Each row below holds a small network's activations on one input, seen along a few directions.
Each table varies a few parts of the input and shows all the possible inputs, shuffled.
Descriptions start from the smaller parts, as in this example, which fits no table here: one of 6 places along a line, together with either a single point or one of 11 places along a line or (one of 2 separate values, together with one of 8 places around a ring).
Shared parts are said once, and a part with two or three values counts as separate values.

Other details of the inputs vary at random and push rows far along two fixed directions, the same in every table; ignore that.

A family of inputs:
row 1: [ -2  -9 -17   8 -11  -4 -14  -4 -12  -7   2 -19   3  -1  10   5]
row 2: [ 11 -16 -14  -2  -3  10 -15  -8 -15  -9   6 -21  18  -3   2  -5]
row 3: [ 13 -20 -18   6 -11   6 -14  -5 -17  -5   6 -23  26   1   4  -1]
row 4: [ 14   1  -3   7   6   8 -16 -11   6   4   0 -13  21   8  -4  -2]
row 5: [-10   6  24 -17  33  19  -4 -16  16  24  -6  18  33  -4 -10  -6]
row 6: [-16   1  -2   9 -14 -26  16  17  -6 -15   3  16 -35  -5   4   1]
row 7: [  8  -7  -6   7 -47  -2  18  17 -26 -31   9 -33  -4   8   7   5]
row 8: [ -8  23  22 -11  11  29   1 -12  -2  22  -1 -23  42   8   1   7]
row 9: [  1  10   9  -6   9  -4   5   7  16   7  -9  16 -19  -6 -12  -4]
row 10: [ -3  -3   5 -12   1  -6   5   7   4   0  -5  11  -8  -8  -1 -10]
row 11: [ 19   7  -2  14 -35   6   7   7 -18 -22   8 -35   4  12  -5  12]
row 12: [  1   6   5   4 -11 -16  16  23  12 -10   1  29 -48  -4  -3   2]
row 13: [  2  -2   7 -11  20  18 -14 -16   6  15  -4  -4  39   5   3  -9]
row 14: [-22  10   0   0   1 -15  15  22   3   8  -7  29 -31   0   4  -2]
row 15: [-14   7  11  -6  12   0   1   0   9  16   0  14  -5  -9   7   0]
row 16: [-14   1   2   0  -9 -25  14  17  -3 -10   2  18 -38  -2   7   4]
row 17: [  7  -6 -16   9  -4   3 -17 -25 -15   1   8 -28  30   3   8   1]
row 18: [ -8  -1   8  -8  -9 -13  20  21   4  -7  -1  33 -36  -7   5  -5]
row 19: [-12   8  21 -20  36  19   8 -12  21  24 -12  24  22  -3  -4  -4]
row 20: [ 25 -23 -34  33 -40 -16  -8  10 -27 -31  11 -30 -15   6   1   6]
row 21: [ 11 -14 -17   4 -13  -1  -6 -11 -11 -12   9 -20  21   2   4  -4]
row 22: [ 10 -14  -1  -7   3   4 -11 -11  -7  -3   8 -14  25   0   2   1]
row 23: [ -6  22  22 -12  36  20   0 -18  33  33 -11  26  15   6 -16  -5]
row 24: [  2 -18 -20   6 -32 -18   8  20 -16 -30   0   2 -34   0   7   1]
row 25: [ -3   2   4  11  -9 -17  18  17   7 -14  -1  22 -40   0 -11   0]
row 26: [ -1  11   8   1  13  -1  15   4  17   2  -8  23 -17   1  -8   4]
row 27: [-21   8   1   2  -5 -21  18  21   5  -2  -7  25 -37   2  10  -5]
row 28: [-21  12   6 -11  19   2   2   5  11  15  -5  19 -14  -6   1  -5]
row 29: [  0   1  -5   3  10   4  -9 -17  -7   4   2 -14  25  -3   8   5]
row 30: [ 12 -14 -17   9 -11  -5 -21 -14 -23  -6   8 -39  17  -7   9   0]
row 31: [ 19  -6   1   3  10   8 -17 -17   1   3   7 -20  23   4  -8   7]
row 32: [ 13  -2  -3   2  13  20 -25 -20   7  11  -3 -16  27   4  -9   5]
row 33: [ -7  18  16 -14  32  16   2   1  27  23 -10  29  -9  -1 -16  -3]
Description of these inputs: one of 3 separate values, together with either a single point or one of 10 places around a ring.
Changing only the choice among 3 separate values turns row 22 into row 31. The same change can be made to row 5. Which row results?
Answer: row 25

A family of inputs:
row 34: [ 12  -1  -3   8 -14  11  -5  -7 -12  -7   6 -29  26  12  -3   5]
row 35: [ 23 -15 -24  23 -47  -7   2   6 -32 -38  14 -42  -1  12   7  11]
row 36: [  1 -11  -1  -6   6  -9   0  15  13   1  -4  31 -27  -5  -5  -6]
row 37: [ 28  -7 -13  14  -3  13 -17 -13  -1  -8   4 -24  12   6 -12   2]
row 38: [-16  13   8  -6  11  -3  -3  -2   5  15  -2   3   0  -4   4  -1]
row 39: [ 15   2   1   7 -11  11  -3  -6  -8  -3   3 -26  25  10  -3   2]
row 40: [ 19  -1  -2   8 -14  13  -3  -7 -11  -7   4 -30  24  10   0   6]
row 41: [-14  -4   6 -13   2  -2  12  10   2  -1  -4  22  -9  -5   5  -3]
row 42: [  1  -8  -3  -5  10  -6  -3   9  13   2  -4  30 -19  -7  -5  -8]
row 43: [ 15   1   1   3 -14  11  -9  -7 -12  -7   6 -33  20   6  -3   3]
row 44: [-13  14  10  -8  19   8  -3 -11  10  24  -4   5  13  -3   5   1]
row 45: [-10  -2   4 -13  -4  -7  16  12   3  -2  -3  23 -18  -6   6  -7]
row 46: [ 33 -13  -4  23 -17  -5   0 -16 -10 -26  16 -29  10   4 -10   9]
row 47: [ 27  -6 -14  13  -4  11 -16 -15  -1  -9   0 -25  14   6 -14   3]
row 48: [-20  12  10  -5  20   7  -5  -8   7  21  -4   5  15  -2   2   1]
row 49: [-15  14  10  -7  19   5  -4 -10   9  25  -3   3  14  -3   3  -3]
row 50: [-12  -1   8 -15   0  -7   9  11   3   0  -3  17 -13  -6   4 -10]
row 51: [ 18   0  -2   5 -15  14  -4 -10 -11  -5   6 -30  21   6  -1   6]
row 52: [  8 -24 -31  14 -33 -37  13  25 -10 -42  -1  16 -61  -5   1  -7]
row 53: [ -2   7   1   2  29   6 -20 -11  16  24  -5  13   5  -4  -5  -1]
row 54: [-15  -3   4 -11   1  -6  12  11   2  -1  -2  21  -7   0   4  -8]
row 55: [ -7  -7  -3  -6 -16 -14  15  15  -6 -11   0  13 -21  -5   6 -10]
row 56: [ -8  -9  -3  -8 -11 -10  14  17  -7 -14   1  12 -22  -6   7  -2]
row 57: [ -1   8   4   4 -21  -6  19  21  -7 -15   0   0 -26   5  -5   4]
row 58: [  5  -3 -13  16 -52 -26  30  38 -22 -44   5  -2 -60   4   3  10]
row 59: [ -3   8  16   3  33  -2  -3 -25  17  18   2  12  13  -4  -7   2]
row 60: [ -5   8  -3  -1  31   4 -16 -17  17  21 -10  11   4  -3  -8  -2]
row 61: [ -4 -13 -10  -3 -15 -10   9  10 -11 -16   3   5  -9   0  10  -3]
row 62: [ 30  -7 -11  14  -5  12 -20  -9  -2  -5   6 -22  14   5 -12   5]
row 63: [ 30 -10  -9  13  -6  12 -21  -7  -1  -2   5 -23  13   6 -13   8]
row 64: [ 17   0   0   2 -14  13  -8  -8 -11  -7   6 -32  19   5   0   7]
row 65: [-17  12   6  -3  14   0   0   0   2  14  -3   3   2  -4   2   1]
row 66: [ 13  -2  -2   7 -13  16  -5  -8 -13  -8   5 -29  23   7  -1  10]
row 67: [-17  11   4  -3  -1 -14   8  11   3   2  -3  13 -27  -5   9   2]
row 68: [-19  13   8  -5  20   5  -3  -8   8  22  -3   6  17   2   3   0]
row 69: [  1 -10  -8  -3   7  -8   2   8  11  -6  -5  27 -26  -5  -4 -10]
row 70: [ 17  -1  -3   8 -18  10  -4  -8 -13  -7   7 -33  21   7  -3   3]
row 71: [-13  -2   6 -13   3  -4  11  13   0  -1  -3  17 -10  -6   1  -7]
row 72: [-10  -3   5 -15  -4  -8  11  13   2  -5  -2  18 -19  -7   7  -7]
row 73: [-14  14  10  -3  20   4  -3  -8   9  23  -6   4  17   1   4  -2]
row 74: [-17  13   8  -6  21   7  -3  -9   9  21  -4   7  15   2   6   4]
row 75: [-10  -3   5 -10   0  -7  13  11   3   0  -5  19  -7  -2   5 -10]
row 76: [-18  12   9  -6  21   9  -4  -9   8  21  -5   6  14  -3   4   5]
row 77: [ -2   3   3   0  28   5 -21 -10  16  26  -5  11   4  -2  -6   2]
row 78: [  0  -3 -10   6   1   3 -14 -11 -14   2   6 -26  18  -3   9   8]
row 79: [-16  -3   6 -11   1  -4  11  12   1  -1  -3  20  -8  -5   2  -7]
row 80: [  2  -8  12  -3  13 -13  12  -4  13  -6   3  26  -9  -7  -6  -5]
row 81: [ 11  -1  -2   8 -14  13  -6  -6 -14  -7   6 -30  24   7  -4   6]
row 82: [ -8  -3   5 -12   1  -5  13  10   4   0  -5  21  -8  -2   7  -7]
row 83: [-12  13   9  -5  20   7  -3  -9  10  22  -6   6  15   0   6   1]
row 84: [ -7   5  -7   7  14  -9  -4   1  13   6  -6  20 -27  -3  -3  -3]
What do these inputs look like to the network?
Answer: one of 3 separate values, together with either a single point or one of 4 places along a line or (one of 2 separate values, together with one of 6 places around a ring)
Changing only the choice among 3 separate values turns row 55 into row 70. The same change can be made to row 80. Which row results?
Answer: row 46
Changing only the choice among 3 separate values turns row 38 into row 43. The same change can be made to row 67. Which row results?
Answer: row 64
Which other rows does row 52 become when the place on the line of 4 takes its other values? List them by row number.
Answer: row 36, row 42, row 69
A walk changes only the place on the ring of 6. It starts at row 44 and steps to row 67. List the rest of the walk in order.
Answer: row 78, row 76, row 74, row 83
Which other rows does row 71 become when the choice among 2 separate values takes its other values? List them by row number.
Answer: row 56

A family of inputs:
row 85: [  3 -19 -12  -3 -13  -4  -6   1 -18 -10   8 -14   8  -7  11  -4]
row 86: [-16   3  -3   7 -18 -26  17  19  -7 -10   1  13 -36  -4  12   0]
row 87: [ -4  12   3  10 -24 -16  23  19  -2 -15  -1   7 -38   4  -1   6]
row 88: [ 19  -8 -18  17 -23  12 -17  -8 -24 -14   8 -48  26  10   2  12]
row 89: [ 33 -22 -13   7 -25  12 -17 -12 -25 -21  13 -49  35   4   1   2]
row 90: [  6  -1   9  -3  29  11 -10 -17  16  15  -3  10  24  -4 -10  -6]
row 91: [ -9  16  20 -10  39   5   2 -11  30  24  -8  30   0  -4 -11  -2]
row 92: [ -2   7  -3   3 -25  -8  23  31  -4 -16  -6  13 -37   4   0  -1]
row 93: [-11  27  32 -15  25  14  16  -5  25  22  -8  22   7   3 -11   1]
row 94: [-19  16  14 -17  28  14 -10  -8  12  32  -7   6  24   0   4  -2]
row 95: [-10   0  13 -16  24  10  -3 -17   8  18   0   7  32  -1   4  -7]
row 96: [ 13   1  12  -6  16  28 -10 -27   3  14   3 -19  54   6  -9   1]
row 97: [ 18 -22 -15   4  -6  -3 -11  -3  -7 -12   3  -7   1  -3  -2  -3]
row 98: [-25  16  24 -16  33   4  10  -9  17  24  -8  27   8  -5   0  -2]
row 99: [ -3   0  -8  13 -10 -22   7  13   3 -13   2  15 -45  -2  -2   5]
row 100: [  0  -4 -13   5 -12 -15   6  23   2 -14  -3  19 -43   1   1  -3]
row 101: [ 23 -19 -32  22 -15   3 -34 -16 -24 -12  11 -48  19   1   1   7]
row 102: [-16  -2  -9  -3 -20 -19  15  27  -7 -12  -4  16 -38  -3  12  -6]
What do these inputs look like to the network?
Answer: one of 3 separate values, together with one of 6 places around a ring
Changing only the choice among 3 separate values turns row 99 into row 87. The same change can be made to row 100. Which row results?
Answer: row 92
Which other rows does row 94 become when the choice among 3 separate values takes its other values? List them by row number.
Answer: row 88, row 101
